Each row below is a small network's average activation on inputs in which a field has the value named, seen along a few directions.
Related values have similar rows: they may be neighbours, one step apart, or belong to one group.
In the rows, zero is written as 500.
Random noise pushes rows far along 2 fixed directions. That doesn't count. These rows show it; they differ only by the noise:
[463 580 562 591 605 557 517 676 495 402 707 367 428]
[758 438 604 602 580 622 595 506 489 419 470 445 578]
[629 515 593 611 631 591 527 581 479 383 562 453 467]
[536 584 591 630 704 567 450 636 460 332 619 496 346]


Field KALAM:
rik: [306 357 340 364 562 399 313 756 516 439 590 588 268]
pilok: [712 522 595 402 230 447 588 442 529 717 751 349 832]
nivo: [385 418 629 539 372 365 417 591 669 490 341 530 515]
kug: [545 406 302 664 385 586 750 317 665 545 408 347 700]
garo: [741 295 318 415 471 553 643 420 330 412 170 412 683]
papit: [319 406 338 666 432 476 341 581 700 515 618 635 208]
nefo: [579 484 616 299 246 465 673 455 519 639 803 413 591]
pozaz: [492 688 552 315 422 644 564 708 589 765 651 374 531]
mizi: [285 594 270 177 590 492 459 675 557 652 561 356 485]
kudal: [221 662 650 440 435 253 449 432 482 482 621 523 462]
lomek: [435 642 444 674 666 285 342 340 487 526 629 717 223]
somib: [647 326 388 206 330 312 706 333 483 651 554 352 799]
supif: [434 360 655 525 448 649 584 355 331 369 109 519 545]
tivug: [521 480 737 559 590 405 247 263 324 483 334 707 510]
pim: [599 426 388 625 405 541 454 215 443 631 478 758 591]
sar: [349 321 626 552 408 538 689 409 513 576 360 164 831]
sipiv: [296 680 539 509 452 590 474 762 433 363 749 289 260]
dela: [160 480 240 326 521 458 604 691 506 420 712 155 583]
moz: [641 450 364 728 475 604 576 316 452 467 251 548 458]
bevuf: [495 627 625 405 450 497 528 442 686 671 231 430 729]
tozu: [628 591 588 568 643 601 489 550 536 254 544 541 374]
lavo: [533 411 610 527 381 478 486 820 557 582 673 558 423]
bamu: [741 465 356 521 307 648 770 330 659 902 201 546 849]
vomi: [468 498 316 245 385 409 466 424 389 533 621 484 689]
Each value of KALAM is a pair of two hidden parts, and every pair occurs once (4 first parts, 6 second parts).
Changing only the second part turns lavo into nefo. papit has the same second part as lavo; what does that change turn papit into?
Answer: lomek
Changing only the second part turns sipiv into pozaz. garo has the same second part as sipiv; what does that change turn garo into?
Answer: mizi
Changing only the second part turns tivug into supif. pim has the same second part as tivug; what does that change turn pim into?
Answer: moz
Changing only the second part turns pilok into tozu. vomi has the same second part as pilok; what does that change turn vomi into?
Answer: dela
